A small network was shown many inputs. Here are its activations along a few directions, one row for each input.
Each table varies a few parts of the input and shows all the possible inputs, shuffled.
A made-up example of a description, with smaller parts first: one of 6 places along a line, together with either a single point or one of 9 places along a line or (one of 3 separate values, together with one of 8 places around a ring).
Shared parts are said once, and a part with two or three values counts as separate values.
(in the rows, 128 means zero)

Other details of the inputs shift rows strongly along two fixed directions, in all tables alike. That doesn't count.

Table:
row 1: [151 108 118 117 122 119 110 185 115 112 139 131 135 131]
row 2: [113 132 142 148 125 138 143 109 150 116 107 135 102 141]
row 3: [ 80 141 142 181 152 131 131 121 136 130  96 181 134 145]
row 4: [152 113 123 113 102 136 123 145 129 113 134  98 109 126]
row 5: [166  96 115 109  94  74 147 221 151 100 112 163 141 186]
row 6: [135 127 151 102 129 115 132 135 120 118 132 155 120 136]
row 7: [ 88 143 142 175 144 140 141 104 137 120  85 168 126 152]
row 8: [113 129 117 150  98 119 155 106 142 132 115 129 130 156]
row 9: [163 111 104  96 135 149 107 141 110 127 164  72 120  75]
row 10: [155 112 118 117  95 130 131 135 124 112 142  98 100 129]
row 11: [135 113 127 134 119 139 124 146 119 117 120 127 134 138]
row 12: [ 81 136 120 169 123 129 144 110 135 145  86 162 158 163]
row 13: [174 100 119 106  87  74 151 219 156 102 108 156 136 197]
row 14: [105 149 123 158 154 164 121  50 124 144 143 103 107  81]
row 15: [ 94 156 143 131 173 144 101  76 108 154 149 138 148  94]
row 16: [122 127 150 108 141 106 120 146 119 126 142 162 132 132]
row 17: [112 131 139 151 148 134 132 135 144 120 110 158 124 145]
row 18: [175 121  95  99 134 137 119 139 124 149 167  74 145  78]
row 19: [ 87 150 167 149 109 108 157  75 128 120 109 163 109 165]
row 20: [163 127 131  68 146 131 118 130 111 131 175  97 111  78]
row 21: [105 123 132 153 128 126 117 143 123 119 110 138 139 155]
row 22: [167 121  90  90 123 139 116 133 127 149 168  70 128  83]
row 23: [153 135 148  84 113 113 132 132 126 113 150 120 100 124]
row 24: [103 149 126 151 161 163 120  81 131 137 129 119 121  85]
row 25: [109 151 115 142 146 142 107  82 112 195 109  83 190 106]
Each input here is: either a single point or (one of 4 places along a line, together with one of 6 places along a line).
A walk changes only the place on the line of 4. It starts at row 22 and steps to row 4. List the rest of the walk in order. -> row 2, row 23
Which other rows does row 5 become when the place on the line of 4 takes its other values? List them by row number. -> row 1, row 3, row 16

Table:
row 26: [105 143 129 138 170 149 107 104 113 146 151 138 142  88]
row 27: [143 142 102 104 175 162  85  89 105 178 193  69 145  38]
row 28: [158 115 115 116 112 120 138 159 143 111 131 121 111 135]
row 29: [121 130 152 127 102 109 149 121 132 109 117 150 106 162]
row 30: [ 77 146 154 171 101 117 164  88 141 116  82 169 120 184]
row 31: [165 127 102  95 138 142 113 118 123 150 171  75 125  75]
row 32: [116 129 151 128 131 110 138 145 130 118 108 167 133 155]
row 33: [119 119 158 132 100 108 149 143 134  88 101 164  99 179]
row 34: [126 146 103 124 165 163 103  76 117 173 167  83 144  57]
row 35: [ 80 149 142 157 171 153 109  90 113 149 127 148 149 103]
row 36: [101 119 127 169  99 111 140 158 135 125  73 159 164 193]
row 37: [173 112 109  98 126 134 120 156 132 122 148  92 112 105]
row 38: [ 58 158 140 190 143 147 139  65 132 150  81 156 151 145]
row 39: [150 123 112 113 143 144 116 134 129 134 145 103 125  98]
row 40: [126 126 133 126 142 119 122 144 126 121 134 149 129 129]
row 41: [153 119 139  99 128 106 127 166 128 116 129 138 127 138]
row 42: [168 103  86 108 121 126 109 178 121 139 154  92 155 112]
row 43: [164 104 150 101  68  81 168 188 150  73  95 152  90 201]
row 44: [125 145 122 111 173 151  99  97 109 164 175 107 146  63]
row 45: [202  87  99  81  76  81 138 229 140 113 131 110 142 169]
row 46: [ 95 148 132 157 136 151 132  72 122 145 116 117 132 115]
row 47: [174 110 120  86 117 131 121 152 126 109 158  92  96 106]
row 48: [194  92 113  84  91 102 147 193 145  87 139 115  89 145]
row 49: [196  95 126  77 110  94 130 214 137  95 139 125 105 149]
row 50: [103 134 141 160 106 117 153 121 146 120  79 154 128 175]
row 51: [175 104  97  97 111 120 112 182 122 141 142  87 158 120]
row 52: [175 121 105  86 124 137 119 125 123 138 172  73 112  81]
row 53: [ 53 151 154 184 131 142 138  65 124 124 101 170 121 150]
row 54: [ 65 158 145 167 156 137 123  71 121 156 114 160 155 126]
row 55: [154 119 117 112 127 142 124 129 126 123 144  96 112 104]
row 56: [109 135 156 136 114 123 140 109 124 114 111 146 113 151]
row 57: [103 131 153 150 114 104 148 139 140 116  83 173 134 184]
row 58: [ 82 135 150 177 118 108 151 129 143 110  76 194 135 192]
row 59: [111 143 110 147 160 160 113  89 124 151 145 112 139  84]
row 60: [ 83 148 130 165 142 160 125  66 122 138 131 125 123 105]
row 61: [107 142 132 134 169 149 100 106 110 149 145 126 141  92]
What is each input in this table made of? -> one of 4 places along a line, together with either a single point or one of 8 places along a line
Changing only the place on the line of 4 turns row 43 into row 60. The same change can be made to row 51. Which row results? -> row 42
Which other rows does row 28 become when the place on the line of 8 takes its other values? List them by row number. -> row 26, row 40, row 48, row 53, row 58, row 59, row 60
A walk changes only the place on the line of 4. It starts at row 54 and steps to row 41. List the rest of the walk in order. -> row 61, row 40
